Each row below holds a small network's activations on one record, seen along a few directions.
Each row is followed by the record's values for the fields Bag, Muk, Dipam, Kadi, Leg, Sosed, Zizut.
Not every record has every field; a missing one is left out.
The largest differences between rows may come from other fields.
(in the rows, 500 means zero)
Strong random noise was added to every row along 3 fixed directions; ignore it. To show where, here is one row again and again, with new noise each time:
[600 572 606 634 625 365 268 436 492 441 446 389 232 330 423 715 437 546
 405 247 674 582]
[487 448 629 439 431 357 428 402 599 416 449 355 342 331 484 675 510 593
 526 343 552 456]
[464 452 576 443 475 409 504 474 541 441 460 413 492 357 498 576 512 535
 488 468 543 467]
[433 441 536 428 486 450 584 527 513 446 471 450 613 379 514 504 521 498
 479 567 526 460]
[502 537 483 567 663 491 508 604 377 519 468 530 662 389 488 439 467 415
 345 608 605 565]

[464 407 473 507 648 438 469 567 527 448 438 410 437 453 535 539 271 462
 395 634 684 516]	Bag: p1 / Muk: l2 / Dipam: y1 / Kadi: g1 / Leg: e5 / Sosed: j2 / Zizut: n1
[458 425 580 245 259 465 430 372 715 576 443 454 523 509 670 548 546 600
 732 516 309 342]	Bag: p1 / Muk: l2 / Dipam: y2 / Kadi: g2 / Leg: e4 / Sosed: j2 / Zizut: n4
[600 493 704 360 298 413 255 316 610 726 589 534 488 488 572 427 512 629
 609 361 335 408]	Bag: p1 / Muk: l2 / Dipam: y3 / Kadi: g2 / Leg: e4 / Sosed: j1 / Zizut: n3
[448 238 798 423 591 356 525 470 588 451 447 428 321 302 501 381 573 513
 438 424 608 388]	Bag: p3 / Muk: l1 / Dipam: y2 / Kadi: g1 / Leg: e2 / Sosed: j2 / Zizut: n1
[509 331 570 452 481 488 322 508 635 540 610 502 487 430 540 530 417 502
 455 473 556 335]	Bag: p2 / Muk: l2 / Dipam: y1 / Kadi: g1 / Leg: e5 / Zizut: n1
[585 516 553 315 352 385 446 359 320 824 298 547 552 430 499 424 557 497
 372 651 402 588]	Bag: p1 / Muk: l1 / Dipam: y1 / Kadi: g2 / Leg: e3 / Sosed: j3 / Zizut: n2
[507 297 662 432 501 410 357 451 657 568 553 420 426 405 539 534 482 474
 530 389 418 376]	Bag: p2 / Muk: l1 / Zizut: n1
[496 447 591 525 639 391 574 448 479 450 414 475 378 335 367 500 569 505
 457 448 627 579]	Bag: p1 / Muk: l1 / Zizut: n1
[400 384 549 617 644 560 677 593 489 294 555 485 436 515 361 490 549 389
 564 473 550 410]	Bag: p2 / Muk: l1 / Dipam: y4 / Kadi: g2 / Leg: e6 / Sosed: j4 / Zizut: n4
[404 397 518 441 671 428 581 604 472 392 396 504 609 262 518 410 229 387
 319 777 686 390]	Bag: p3 / Muk: l2 / Dipam: y1 / Kadi: g2 / Leg: e4 / Zizut: n1
[557 334 621 442 549 518 506 467 503 550 559 454 558 424 493 345 570 431
 556 419 533 436]	Bag: p1 / Muk: l1 / Dipam: y4 / Kadi: g1 / Leg: e1 / Zizut: n1
[440 548 416 378 403 521 601 564 374 569 427 575 747 484 583 377 455 460
 389 839 424 538]	Bag: p3 / Muk: l2 / Dipam: y3 / Kadi: g2 / Leg: e3 / Zizut: n2
[588 562 424 582 375 460 327 407 646 455 472 388 370 499 510 719 326 630
 464 468 592 386]	Bag: p1 / Muk: l2 / Dipam: y1 / Kadi: g2 / Leg: e3 / Sosed: j3 / Zizut: n1
[396 400 343 397 449 717 663 630 533 524 593 521 733 534 561 390 400 468
 523 727 450 378]	Bag: p2 / Muk: l2 / Dipam: y1 / Kadi: g1 / Leg: e1 / Sosed: j3 / Zizut: n1
[556 370 649 429 561 485 364 452 561 546 582 551 557 497 551 408 474 434
 531 481 538 281]	Bag: p1 / Muk: l2 / Dipam: y4 / Kadi: g2 / Leg: e4 / Sosed: j2 / Zizut: n4
[410 342 592 389 266 577 783 444 545 487 643 563 641 616 571 353 667 576
 680 511 264 395]	Bag: p2 / Muk: l1 / Dipam: y3 / Kadi: g2 / Leg: e6 / Sosed: j3 / Zizut: n3
[388 305 537 505 736 610 640 765 427 580 544 522 814 508 556 232 354 307
 273 797 571 359]	Bag: p2 / Muk: l2 / Dipam: y1 / Kadi: g1 / Leg: e2 / Sosed: j3 / Zizut: n1
[400 498 285 579 621 709 711 775 339 381 489 690 794 655 478 341 349 311
 431 823 545 506]	Bag: p2 / Muk: l2 / Dipam: y1 / Kadi: g2 / Leg: e6 / Sosed: j2 / Zizut: n2
[529 498 429 648 498 476 346 520 664 226 577 410 221 480 498 784 386 515
 581 251 731 494]	Bag: p3 / Muk: l2 / Dipam: y4 / Kadi: g1 / Leg: e5 / Sosed: j2 / Zizut: n1
[675 677 594 628 687 334 163 501 249 743 369 519 281 382 349 583 502 496
 225 290 649 736]	Bag: p2 / Muk: l2 / Dipam: y1 / Kadi: g1 / Leg: e5 / Zizut: n2
[410 557 420 688 608 551 611 521 375 361 448 508 446 451 439 605 443 525
 456 508 659 556]	Bag: p2 / Muk: l2 / Dipam: y4 / Kadi: g2 / Leg: e6 / Sosed: j3 / Zizut: n1
[387 457 465 484 535 551 554 499 538 405 511 462 517 476 418 469 502 502
 551 591 526 463]	Bag: p1 / Muk: l2 / Zizut: n1
[486 767 274 610 570 398 338 393 379 669 333 516 389 371 569 638 316 573
 411 545 584 641]	Bag: p3 / Muk: l2 / Dipam: y4 / Kadi: g2 / Leg: e4 / Sosed: j3 / Zizut: n1
[483 456 354 782 848 728 890 823 388 142 613 539 711 536 364 421 453 303
 407 629 677 578]	Bag: p2 / Muk: l1 / Zizut: n1
[470 587 442 474 397 473 617 416 394 577 419 571 614 480 472 403 658 516
 433 519 421 663]	Bag: p3 / Muk: l1 / Zizut: n3
[441 472 494 306 314 413 572 387 535 397 378 405 482 422 506 591 615 603
 677 408 444 457]	Bag: p3 / Muk: l2 / Dipam: y4 / Kadi: g2 / Leg: e4 / Zizut: n4
[480 410 713 355 525 485 562 538 510 654 487 463 565 465 562 416 670 482
 552 491 407 502]	Bag: p1 / Muk: l2 / Dipam: y2 / Kadi: g1 / Leg: e2 / Zizut: n4
[474 409 603 452 480 443 517 371 479 527 416 439 359 495 453 571 678 532
 550 335 410 494]	Bag: p2 / Muk: l1 / Dipam: y4 / Kadi: g2 / Leg: e6 / Zizut: n4
[494 622 360 748 614 608 490 661 533 153 689 443 422 634 395 601 389 444
 594 337 550 569]	Bag: p3 / Muk: l2 / Zizut: n3
[581 416 638 476 649 488 398 521 559 425 562 468 512 470 576 473 512 452
 479 415 484 371]	Bag: p3 / Muk: l2 / Dipam: y2 / Kadi: g2 / Leg: e4 / Zizut: n4
[623 386 665 402 479 539 268 465 468 783 541 523 564 487 536 308 643 429
 484 542 392 501]	Bag: p1 / Muk: l1 / Dipam: y2 / Kadi: g1 / Leg: e5 / Zizut: n4
[467 302 703 278 455 469 691 443 553 388 550 396 442 482 472 458 714 530
 703 342 533 395]	Bag: p1 / Muk: l2 / Dipam: y4 / Kadi: g1 / Leg: e1 / Sosed: j3 / Zizut: n4
[544 567 458 692 588 475 324 524 439 401 554 461 373 406 546 665 281 456
 444 486 697 500]	Bag: p3 / Muk: l2 / Dipam: y4 / Kadi: g2 / Leg: e3 / Sosed: j3 / Zizut: n1
[654 809 199 904 774 570 312 652 396 464 629 599 493 701 463 555 199 431
 329 509 660 637]	Bag: p1 / Muk: l2 / Dipam: y4 / Kadi: g2 / Leg: e3 / Sosed: j2 / Zizut: n3
[500 615 548 591 705 414 655 518 323 358 370 454 270 509 224 594 662 542
 429 266 679 705]	Bag: p1 / Muk: l2 / Dipam: y1 / Kadi: g1 / Leg: e2 / Zizut: n2

Which values does each new row have?
[706 624 455 684 679 613 353 549 340 694 619 681 432 558 472 414 415 400
 312 325 573 663]	Bag: p2 / Muk: l1 / Dipam: y1 / Kadi: g1 / Leg: e1 / Sosed: j3 / Zizut: n3
[565 591 473 514 630 548 584 598 203 853 449 695 875 494 483 144 526 343
 259 775 442 723]	Bag: p1 / Muk: l1 / Zizut: n3
[516 766 234 903 816 662 618 682 373 128 658 520 464 708 357 582 455 417
 414 358 645 702]	Bag: p3 / Muk: l2 / Zizut: n3
[555 613 584 574 663 447 397 418 428 567 429 555 310 403 365 587 585 499
 395 370 637 636]	Bag: p1 / Muk: l2 / Zizut: n4
[456 676 324 626 545 631 693 541 455 381 580 572 665 693 387 482 625 486
 495 487 473 646]	Bag: p1 / Muk: l2 / Zizut: n3
[707 493 549 676 693 529 398 632 539 521 719 489 452 621 551 489 492 433
 533 421 459 399]	Bag: p1 / Muk: l1 / Dipam: y2 / Kadi: g2 / Leg: e3 / Sosed: j3 / Zizut: n4
[451 423 526 428 458 641 507 546 392 631 544 586 743 573 507 381 624 417
 544 594 383 441]	Bag: p2 / Muk: l2 / Dipam: y4 / Kadi: g2 / Leg: e6 / Zizut: n4
[607 747 411 759 723 518 328 444 457 393 474 485 202 569 405 762 516 551
 431 332 631 705]	Bag: p1 / Muk: l2 / Dipam: y2 / Kadi: g2 / Leg: e3 / Zizut: n4
[359 402 397 409 555 491 726 552 406 545 370 572 744 340 561 234 503 402
 414 775 592 523]	Bag: p3 / Muk: l1 / Dipam: y4 / Kadi: g1 / Leg: e1 / Sosed: j2 / Zizut: n1
[537 577 495 560 642 528 432 517 400 661 474 545 651 459 479 475 514 415
 386 562 548 636]	Bag: p1 / Muk: l2 / Zizut: n1
[507 444 497 403 493 464 613 535 429 561 468 628 526 439 471 495 490 411
 411 620 486 524]	Bag: p2 / Muk: l1 / Dipam: y1 / Kadi: g2 / Leg: e3 / Zizut: n2
[530 464 551 437 307 418 404 374 563 528 546 440 454 589 537 526 560 585
 605 355 505 554]	Bag: p1 / Muk: l2 / Dipam: y4 / Kadi: g1 / Leg: e5 / Sosed: j2 / Zizut: n3
[469 507 444 497 379 594 740 484 513 378 484 514 555 563 517 469 684 532
 612 621 447 468]	Bag: p1 / Muk: l1 / Dipam: y2 / Kadi: g2 / Leg: e3 / Sosed: j3 / Zizut: n4
[614 455 634 374 518 500 505 417 373 698 407 451 509 449 470 348 670 454
 438 436 500 539]	Bag: p1 / Muk: l1 / Dipam: y4 / Kadi: g1 / Leg: e1 / Sosed: j3 / Zizut: n4
[424 547 434 414 315 620 698 514 645 376 541 425 578 610 582 609 596 550
 782 511 337 411]	Bag: p1 / Muk: l2 / Dipam: y2 / Kadi: g2 / Leg: e4 / Sosed: j3 / Zizut: n4
[444 402 674 320 405 407 669 364 495 548 373 468 451 364 440 453 742 542
 543 492 463 512]	Bag: p1 / Muk: l1 / Zizut: n4
[446 756 292 670 618 562 480 558 354 525 497 613 575 568 490 492 429 418
 354 567 529 720]	Bag: p3 / Muk: l2 / Zizut: n3
